Each row below holds a small network's activations on one input, seen along a few directions.
In each table, some parts of the input vary, and every possible input appears once, in random order.
A made-up example of a description, with smaller parts first: line(4) and (point or ring(9) or (values(2) and ring(8))).
Shared parts are said once, and a part with two or three values counts as separate values.
In the rows, zero is written as 128.

Other details of the inputs shift rows strongly along two fixed directions, in all tables alike. That doesn't count.

Table:
R1: [123 140  97  82  91 141 115 127 142 126  91  38 112]
R2: [134 111 111  70 112  87 111 126 151 180 175 111  77]
R3: [123 184 101 102 109 152 108 124 152 118  75  87 149]
R4: [119  97 144 135 166 116 124 129 113 177 196 165 101]
R5: [134  98 146 199 155 148 152 140  80  96  83 138 162]
R6: [113 108 122 180 140 129 142 113 122  74  99 136 173]
R7: [135 100 174 147 135 107 140 116 120 145 184 198 139]
R8: [129 116 169 126 146 128 122 116 124 158 188 193 114]
R9: [108 119 134 184 142 144 155 109  94  71 101 130 164]
R10: [118 123 148 187 118 160 141 127 114  96 113 101 162]
R11: [113 131 116  82 143 111 109 117 153 140 156 142  71]
R12: [115 135 156 138 110 152 141 122 126 104 100 116 157]
R13: [125 182 108  83  81 141 119 132 151 112  61  70 124]
R14: [134 121 139 156 177 123 149 142  94 154 178 206 131]
R15: [152 128 114  70 149 104 100 134 136 173 161 131  62]
R16: [119 126 137 178 137 170 122 124 131 102 112 108 170]
R17: [138 123 148 126 153 101 161 143  94 161 179 191  97]
R18: [146 144  96  47 109  86 122 150 160 169 155 133  73]
R19: [132 133 110 113  87 138 108 130 174 110  99  65 134]
R20: [133 171  96  83  79 118 105 130 161 124  87  89 134]
R21: [143  99 124 200 151 133 142 139  97  99  96 138 181]
Description of these inputs: values(3) and (point or ring(6)).
Changing only the values(3) part turns R9 into R11. The same change can be made to R17. Which row results? -> R14
Which other rows does R5 become when the ring(6) part takes its other values? List them by row number. -> R1, R10, R12, R13, R17
Which other rows does R5 become when the values(3) part takes its other values? List them by row number. -> R15, R21

Table:
R22: [111 131 142 185 149 154 158 137  81  86 108 128 165]
R23: [139 132  98  68 100 108 120 140 157 129 124  74  99]
R24: [123 143 104  71 122 121 122 121 125 130 109  93  77]
R25: [127 129 148 217 153 138 160 126  86 110 120 178 195]
R26: [132 107 139 119 142  79 148 139 111 155 202 204  91]
R27: [119 118 149 119 159 105 152 128  99 149 198 180  71]
R28: [130 165 129 147 108 149 134 124 140 101  88 115 170]
R29: [118 115 151 208 135 151 141 122 120 103 120 119 179]
R30: [122 117 142 113 176 103 132 131 123 168 208 208  94]
R31: [136 167  73  70 104 126 105 123 160 106  59  78 117]
R32: [132 127 129  91 130 118 106 125 137 180 182 131  88]
R33: [151 100 151 126 172 111 118 143 105 187 201 187  80]
R34: [138 123 106  53 139 103  90 119 149 173 167 125  55]
R35: [134 102 107 152 132 131 138 121 116  90  80  98 165]
R36: [123 164  96  55 121 127 101 143 164 144 124  99 103]
R37: [133 158 126 103 110 124 128 116 156 131 133 139 115]
R38: [130 138 125  95  69 140 112 121 169  97  76  50 145]
R39: [121 121 103 109 130 114 116 130 153 130 148 106  92]
R40: [119 105 148 220 174 162 138 133  85  94 132 158 197]
R41: [108 162 115  84  91 165  94 115 179 102  70  77 151]
R42: [110 164 104 104 102 175 111 120 168 101  69  74 168]
R43: [120 118 110 121 120 119 120 120 147 145 144 103 105]
R44: [131 117 167 173 126 113 158 131 103 133 161 183 157]
R45: [111 133 133 184 150 162 138 130 105 115 101 137 201]
R46: [132 121 137 160 106 146 145 124 132  98  99  91 178]
R47: [110 168  84  67  80 156 119 122 150 111  66  33 109]
R48: [135  91 175 125 126  94 138 110 135 150 197 177  98]
R49: [129 108 135 110 162 111 116 125 127 161 207 175  82]
R50: [134 113 184 122 119  80 137 128 120 165 203 207  97]
R51: [153 152 110 104 128 119 123 148 132 141 107 133 108]
R52: [145 159  84 101 112 142 117 141 147 109  59  95 128]
R53: [123 159 129 123  96 144 117 112 158  91  82 115 151]
R54: [129 114 131  97 141 114 112 117 136 181 199 155  80]
R55: [124 122 139 212 169 136 160 127  92  87 125 193 184]
R56: [130  95 132 155 132 117 152 119 115 131 149 139 143]
R57: [134  94 154 182 185 124 127 124  83 142 166 183 143]
R58: [110 161  83  87 104 161 106 125 162 119  72  68 152]
R59: [127 113 145 111 130 101 125 114 154 169 202 148  71]
R60: [132 133 104 134 112 121 130 140 113 101  70 104 162]
R61: [129 107 143 131 144  91 129 126 127 183 204 154  82]
R62: [105 141 150 146 105 165 135 110 122  82  85  99 150]
R63: [128 135 128 154 139 122 145 119 117 130 136 168 143]
R64: [147 146  78  42  83 111 110 152 159 142  91  85  82]
R65: [134 103 128 205 155 148 136 146 102 106  96 118 166]
R66: [128 102 184 143 140  92 123 117 134 169 215 180  82]
R67: [138 148 165  99 117  95 120 119 148 158 175 179  87]
R68: [150 155 109  52 128  78 109 130 146 170 151 144  58]
R69: [138  98 127 177 144 125 146 129  97  98  95 117 176]
R70: [122 158  88  98 126 151 101 134 143 110  55  73 157]
R71: [155 119 131  91 127  82 133 158 116 178 168 171  75]
R72: [148  80 152 217 164 133 164 146  76 110 119 160 181]
R73: [124 141 118 117  85 134 135 125 146 107 100 108 150]
R74: [116 120 163 175 152 130 162 126  75 139 159 162 133]
R75: [127 153 151  67 109 112 132 123 137 169 176 123  57]
R76: [131 123 144 177 153 153 154 146  74 112 100 134 145]
R77: [138 142 113  97 143 136 112 151 134 153 113 126 118]
R78: [122 110 131 169 152 119 133 137 119 123 154 134 130]
R79: [115 103 160 173 130 131 125 109 137 115 146 141 137]
R80: [129 175  86 111 104 145 118 139 150  85  59  78 156]
R81: [142 115 137  67 107  90 131 116 162 170 192 133  66]
R82: [112 114 156 183 131 173 115 107 126  89 109 130 183]
R83: [107 132 176 188 124 163 147 117  96  86 100 128 172]
R84: [124 132 140 100  85 114 122 121 150 122 126 133 120]
R85: [119  83 136 233 178 135 145 118  86  93 115 152 180]
R86: [112 169 122  91  90 166  94 124 172 104  65  70 159]
R87: [136 120 105 134 139 164 108 136 127 117  92 102 141]
R88: [138 142  81  39  91  92 108 133 154 141 107  96  79]
R89: [152  93 123 125 140 111 142 139 120 142 140 138 107]
R90: [133 146 102  70 114 137 123 140 130 136  99  85  73]
R91: [118 105 136 208 133 134 164 128  86 101 115 166 198]
R92: [129 108 149 179 148 105 159 146  86 121 160 192 156]
R93: [129 159 102  42 109 112 112 131 135 146 110  73  59]
R94: [126 125  98 139 127 131 111 129 134 108  80  69 139]
R95: [119 117 170 181 134 161 115 115 120 107 127 138 175]
R96: [135  84 140 189 173 120 141 137 101 140 157 170 120]
R97: [131 118 116 148 109 136 142 129 124 111  97  84 169]
R98: [136 133 126  82 103  82 132 138 131 177 173 149  87]
R99: [114 152 136 149 126 168 127 127 137 110  95 114 186]
R100: [133 130 151 103 129 126 110 121 144 168 188 142  96]
R101: [117 146 141  92 110 134 138 115 135 138 147 116  87]
R102: [119 151 102  96  93 174  97 114 171 107  86  55 143]
R103: [127 121 121 167 164 161 132 141 109 115  93 149 172]
R104: [116 132 105 143 153 153 120 124 121 102  75 120 174]
R105: [139 107 117  84 128  91 134 131 143 147 177 135  79]
Changing only one part turns R84 into R50. The same change can be made to R105. Which row results? -> R23
Changing only one part turns R87 into R33. The same change can be made to R34. Which row results? -> R57
What is each input in this table made of? -> values(2) and line(6) and (point or ring(6))
Start at R54 and move only the ring(6) part, one step at a time. The first step leads to R58. Which rows follow, in order? -> R63, R91, R56, R43
Which other rows does R41 become when the values(2) part takes its other values? List them by row number. -> R86
Start at R72 and move only the line(6) part, one step at a time. The first step leads to R69. Which rows follow, in order? -> R23, R97, R46, R38

Table:
R106: [125 130 173 154 120  92 150 112 135 135 183 204 135]
R107: [131 134 171 168  99 141 145 127 132 111 123 142 160]
R108: [154 130 101  55 128  54 134 142 133 172 173 171  70]
R109: [138 131 149 163 171 125 123 140 105 133 134 188 150]
R110: [118 112  67 189 129 171 125 132 121  58  26  59 200]
R111: [126 149 141 118 163 110 126 132 109 142 158 186 103]
R112: [123 140 158 112 152 130 141 120 119 156 181 183  94]
R113: [143 122 158 146 172 121 131 152 103 164 178 199 112]
R114: [125 118 182 178 125 108 165 121 119 138 196 205 140]
R115: [128 117 133 200 163 164 124 143  98 110  95 111 185]
R116: [112 128 132 196 165 165 138 135  87  97  97 111 174]
R117: [107 151 135 154  77 163 137 112 140  76  69  45 167]
R118: [144 141 100  58 137  66 116 135 140 188 177 182  54]
R119: [156 113 123 139 136 116 153 157  97 127 110 145 141]
R120: [135 145  95 168 127 160 123 140 111  78  17 103 198]
R121: [155 119 120 133 139 100 143 145 103 123 104 155 144]
R122: [128 137 119 139 144 133 149 143  91 126 111 152 120]
R123: [127 138 122 152 154 120 144 130  88 117 106 173 135]
R124: [138 132 160 121 157 115 121 115 133 161 171 198 115]
R125: [147 119  81  71 115  87 131 146 136 159 138  87  87]
R126: [135 103  69 135 118 129 132 139 130  82  67  61 158]
R127: [124 158 123 105 140 139 126 146 119 132 126 133 106]
R128: [152 119 106  78 130  76 149 154 121 169 171 162  79]
R129: [123 109  83 170 122 160 145 135 102  43  22  46 186]
R130: [110 131 153 150 121 129 131 112 131 119 140 172 174]
R131: [117 127 194 190 125 128 172 117  98 113 167 192 146]
R132: [133 136  94 127 131 127 137 148 116 134 112 139 131]
R133: [124  89 134 187 186 123 129 131 107 128 174 172 139]
R134: [120 111 162 159 117 153 120 119 124 131 130 112 163]
R135: [151  97 117 157 141 119 146 149  93 127 106 108 149]
R136: [130 122  96 140 124 135 150 142  96  96  70  66 150]
R137: [126 123 110 125 122 171  98 113 161 102  83  66 147]
R138: [119 124 148 156 100 121 140 114 144 126 151 113 142]
R139: [130 125 178 119 127 109 118 117 133 158 175 195 124]
R140: [113 118  84 189 134 179 131 128 101  49  18  59 187]
R141: [127 142  91 163 112 168 162 150  91  50  13  71 202]
R142: [141 117 101  74 142  76 120 139 133 204 192 142  44]
R143: [123 145  73  31  97 134  81 111 207 140 121  47  76]
R144: [114 144  86 113 124 165 101 131 144  83  62  45 131]
R145: [124 108 192 181 138 144 143 127 101 136 165 195 167]
R146: [104  94 170 225 145 153 149 113  96 114 151 156 208]
R147: [150 102  83 114 115 128 119 144 134  99  64  55 133]
R148: [117 140 160 147 163 130 141 107 110 130 157 197 135]
R149: [104 104 158 148 125 145 126 105 124 109 145 125 135]
R150: [123 173  80  98 118 141 101 138 155 104  70  93 154]
R151: [122 125 154 167 170 123 143 111 117 137 171 217 158]
R152: [119 125 112 169 155 146 125 139 115 121 119 110 164]
R153: [125 144  97  39  53 107  94 111 215 131 132  43  68]
R154: [130 127 138 149 169 118 138 147 108 153 179 195 125]
R155: [117 153 111  55  55 129 103 107 193 105 101  31  77]
R156: [152 129  97  56 123  97 102 144 142 191 146  99  48]
R157: [130 160 108  38 111 120 109 125 178 175 169 128  70]
R158: [129 119 166 202 163 169 147 126  99 115 127 179 189]
R159: [ 97 138 138 151  99 177 126 113 125  88  79  63 180]
R160: [120 144 166  43 106  99 123 121 145 189 216 171  43]
R161: [155 146  99  43 114 102 108 153 145 184 137 127  49]
R162: [149 132  65  31  99 114  79 139 175 152  94  47  50]
R163: [133 126 160 137  95 123 127 119 146 138 145 102 123]
R164: [141 143  80  39 108 132  68 140 185 141 102  43  67]
R165: [111 139 103 106 119 169 107 106 158  94  85  59 127]
R166: [138 124 192 152 123  94 142 115 129 146 182 207 122]
R167: [133  90 179 180 124 118 135 111 133 122 167 151 129]
R168: [113 133 139 138 146 152 132 111 120 132 138 116 129]
R169: [130 125 137 134 140 152 115 119 137 145 131 107 135]
R170: [118 125 124 140 143 143 126 115 138 142 148 119 142]
R171: [128 134 111  25  67 131  70 116 201 146 122  44  73]
R172: [112 136  93  51  70 137  83 112 199 122 112  41 107]
R173: [152 134 121  44 134  53 141 137 117 177 182 179  39]
R174: [108 128 184 157 138 125 144 107 103 125 163 201 150]
R175: [128 108 133 161 168 114 150 133  77 152 154 158 104]
R176: [117 151 167 144 103 118 147 108 131 104 130 157 138]
R177: [114 112 175 170 136 131 149 122 110 141 186 202 160]
What is each input in this table made of? -> values(3) and line(4) and line(6)
Changing only the line(4) part turns R109 into R115. The same change can be made to R150. Which row results? -> R152
Changing only the line(4) part turns R146 into R130. The same change can be made to R169. Which row results? -> R124
Which other rows does R130 become when the values(3) part takes its other values? List them by row number. -> R139, R174
Start at R176 and move only the line(6) part, one step at a time. The first step leads to R174. Which rows follow, in order? -> R148, R111, R123, R173
